These are the activations of a small neural network, seen along a few directions. Each row is one input.
In each table, some parts of the input vary, and every possible input appears once, in random order.
Descriptions start from the smaller parts, as in this example, which fits no table here: ring(8) and (point or (values(2) and line(4)) or line(11)).
Shared parts are said once, and a part with two or three values counts as separate values.
In the rows, 128 means zero.

Other details of the inputs vary at random and push rows far along two fixed directions, the same in every table; ignore that.

Table:
r1: [162 185 151 159 103 137 140 134 125 111 129 119  95]
r2: [103 117  76 120 113 107  94 139 167  48 120 142 139]
r3: [ 91 119 103 106 122  98  91 138 175  55  95 156 135]
r4: [146 144 133 123 121 198 176 117 119 232 178 132 182]
r5: [142 138 173 137 157 151 153 107  71 206 125 108 132]
r6: [144 169 177 129  90 148 139 142  78 109  81 123  91]
r7: [149 117 116 145 101 113 126 131 148  91 130 126 103]
r8: [107  92 150 114 177 115 142  95 112 160 151 128 168]
r9: [137 128  88 133  93 138 113 149 125  96 104 120  97]
r10: [164 176 164 157 104 132 140 128 128 105 153 135  90]
r11: [135 169 138 150 162 152 145 115 100 202 168 104 137]
r12: [ 82  98 118 112 203  92 120  90 145 144 130 143 216]
r13: [143 156 190 126  95 142 139 136  85 101 106 138  90]
r14: [136 185 164 144  94 156 129 128 112 117 109 117  69]
r15: [121 131 116 130 110 136 108 123 141 102  92 121  93]
r16: [182 162 149 147  88 140 139 161 113 124 113 118  80]
r17: [118  97 101 139 163 132 129 113 122 183 170 111 150]
r18: [158 145 136 111 108 198 177 142 111 228 164 140 173]
r19: [ 89  91 100 111 118 104  98 112 179  53 118 143 121]
r20: [127 136  82 123 119  88  98 151 181  55  90 142 152]
r21: [110  81  63 120 102 110  96 146 154  70 111 130 124]
r22: [160 133 173 132 167 128 168 137 112 208 191 128 146]
r23: [155 138 105 143 108 114 118 128 153  92 113 126 110]
r24: [133 114 190 113 159 136 162 122  75 191 154 125 140]
r25: [122  97 136 129 100 127 124 115 109  87  97 124 102]
r26: [127 111 113 127  95 132 123 143 134  79 144 130  98]
r27: [120  78  89 121 179  82 124 138 164 162 140 133 198]
r28: [102  99  58 125 182 110 108 108 151 159 142 118 183]
r29: [133 172 175 142  99 152 129 121 118 108 134 129  73]
r30: [ 93 116  81 128 181 105 115 103 159 137 165 138 184]
r31: [106  96 129 126 169 127 128 110 130 190 145 120 145]
r32: [114  95 133 115 162 126 130 134 122 191 133 129 142]
r33: [101  95  73 125 108 109 103 117 167  49 143 133 125]
r34: [142 173 174 137  95 149 138 116  85 106  94 114  88]
r35: [ 98  78  96  99 189  98 113 121 127 157  88 129 204]
r36: [ 92  86 103 102 114 100 100 138 173  60 106 149 125]
r37: [158 165 176 144 171 130 162 138 113 202 179 133 152]
r38: [150 156 157 129  84 157 128 151 100 135  94 119  62]
r39: [165 147 164 148  97 132 147 128 128 107 164 125  83]
r40: [ 94  56 102  95 180  92 116 118 127 155 108 135 197]
r41: [139 180 165 132  91 153 130 150 108 121  97 123  74]
r42: [130 156  96 128 101 133 113 144 131  87 109 122 108]
Each input here is: values(2) and (point or (line(4) and ring(5))).
- Changing only the values(2) part turns r11 into r42. The same change can be made to r14. Which row results? => r41
- Changing only the values(2) part turns r2 into r30. The same change can be made to r36. Which row results? => r19
- Start at r35 and move only the line(4) part, one step at a time. The first step leads to r38. Which rows follow, in order? => r9, r16
- Which other rows does r28 become when the values(2) part takes its other values? List them by row number. => r9
- Which other rows does r8 become when the ring(5) part takes its other values? List them by row number. => r5, r12, r25, r34

Table:
r43: [126 146 135 132 113 119 120 125 138  85 113 134 112]
r44: [143 152 181 131 135 142 150 130  90 165 127 123 117]
r45: [118 109 124 121 106 129 116 126 122  94 104 128 106]
r46: [131 119 115 117  91 136 126 138 137  95 113 137 121]
r47: [139 134 118 129  96 135 129 136 144  98 131 136 119]
r48: [115  98  91 125 156 111 122 121 155 141 150 130 165]
r49: [107 102 120 120 168 100 118 118 131 137 119 128 155]
r50: [145 162 153 138 130 153 141 133  90 178 113 111 111]
r51: [136 135 122 141 110 119 120 132 141  91 135 127 102]
r52: [108 101  99 109 150 123 125 122 148 144 133 137 179]
r53: [135 129  89 124  90 149 118 144 134 114 101 123 118]
r54: [112 101  92 126 155 115 120 117 154 138 152 130 162]
r55: [155 157 163 140 121 162 159 131 105 178 168 124 115]
r56: [107 104 121 108 153 121 125 121 131 146 116 136 166]
r57: [105 112 121 113 164 103 120 119 138 131 111 138 171]
r58: [112 113  99 116 160 132 123 128 126 180 107 122 173]
r59: [131 122 112 135  97 132 121 131 142  91 134 128 101]
r60: [130 110 115 125  95 135 123 135 129 100 119 126 106]
r61: [148 153 173 147 144 134 146 127  97 166 151 114 102]
r62: [125 110 112 123  95 134 119 133 132  93 118 128 104]
r63: [139 145 125 133 103 121 123 138 149  83 129 139 115]
r64: [125 137 132 138 120 115 116 122 131  90 122 124  99]
r65: [139 147 176 141 131 143 143 121  84 157 133 114  92]
r66: [101 114 119 114 161 106 119 115 138 127 112 137 169]
r67: [101 105 125 120 176 104 121 112 127 149 124 127 158]
r68: [118  99  98 123 170 112 128 121 149 165 161 129 175]
r69: [144 140 174 125 125 154 152 132  88 175 129 125 119]
r70: [132 146 124 133 107 123 122 132 149  86 131 138 116]
r71: [138 153  92 141 104 131 113 141 150  98 115 125 116]
r72: [125 136 133 137 120 114 116 124 132  90 120 125  97]
r73: [130 135 122 140 111 120 119 129 142  89 135 127 101]
r74: [121 135 142 122 112 124 122 127 123  92  98 135 113]
r75: [125 109 130 122 107 129 120 131 118 102 104 127 106]
r76: [116 137  95 130 165 113 113 126 145 152 117 122 164]
r77: [155 144 164 131 107 163 156 140  97 169 145 124 111]
r78: [122 119 132 127 117 114 115 127 123  90 101 127 105]
r79: [142 142  88 135  92 147 120 143 143 112 118 122 117]
r80: [133 112 144 127 172 143 155 124 101 224 170 116 159]
r81: [155 165 168 144 134 145 154 133 110 171 164 124 119]
r82: [109  99 121 105 169 116 129 123 131 166 122 137 185]
r83: [129 135 133 138 121 111 117 127 132  92 119 125 100]
r84: [107 100  99 108 146 121 124 124 148 139 129 139 175]
r85: [154 156 157 139 117 161 155 129 108 167 164 124 116]
r86: [145 167 178 141 133 140 147 126 102 156 142 123 108]
r87: [125 108 126 119 102 126 118 133 122  92  99 129 105]
r88: [142 133 118 128  96 135 130 138 144  99 132 136 120]
r89: [114 127 109 127 161 109 123 119 157 134 149 138 173]
r90: [156 154 164 150 135 141 150 132 104 170 169 115 103]
r91: [120 110 129 120 105 130 119 128 118  98 104 127 103]
r92: [138 140 167 125 119 155 147 127  92 159 126 125 116]
r93: [128 114 115 126  94 140 123 130 126 100 123 126 102]
r94: [130 134 117 140 113 119 117 127 145  86 136 127 105]
r95: [114 127 124 124 169 102 124 120 146 137 130 135 169]
r96: [112 122 118 120 170  97 121 121 152 131 127 137 174]
- What is each input in this table made of? => ring(6) and (point or (values(2) and line(4)))
- Changing only the ring(6) part turns r87 into r68. The same change can be made to r82. Which row results? => r88
- Changing only the ring(6) part turns r73 into r62. The same change can be made to r94. Which row results? => r93
- Which other rows does r64 become when the values(2) part takes its other values? List them by row number. => r43
- Start at r61 and move only the line(4) part, one step at a time. The first step leads to r83. Which rows follow, in order? => r72, r64
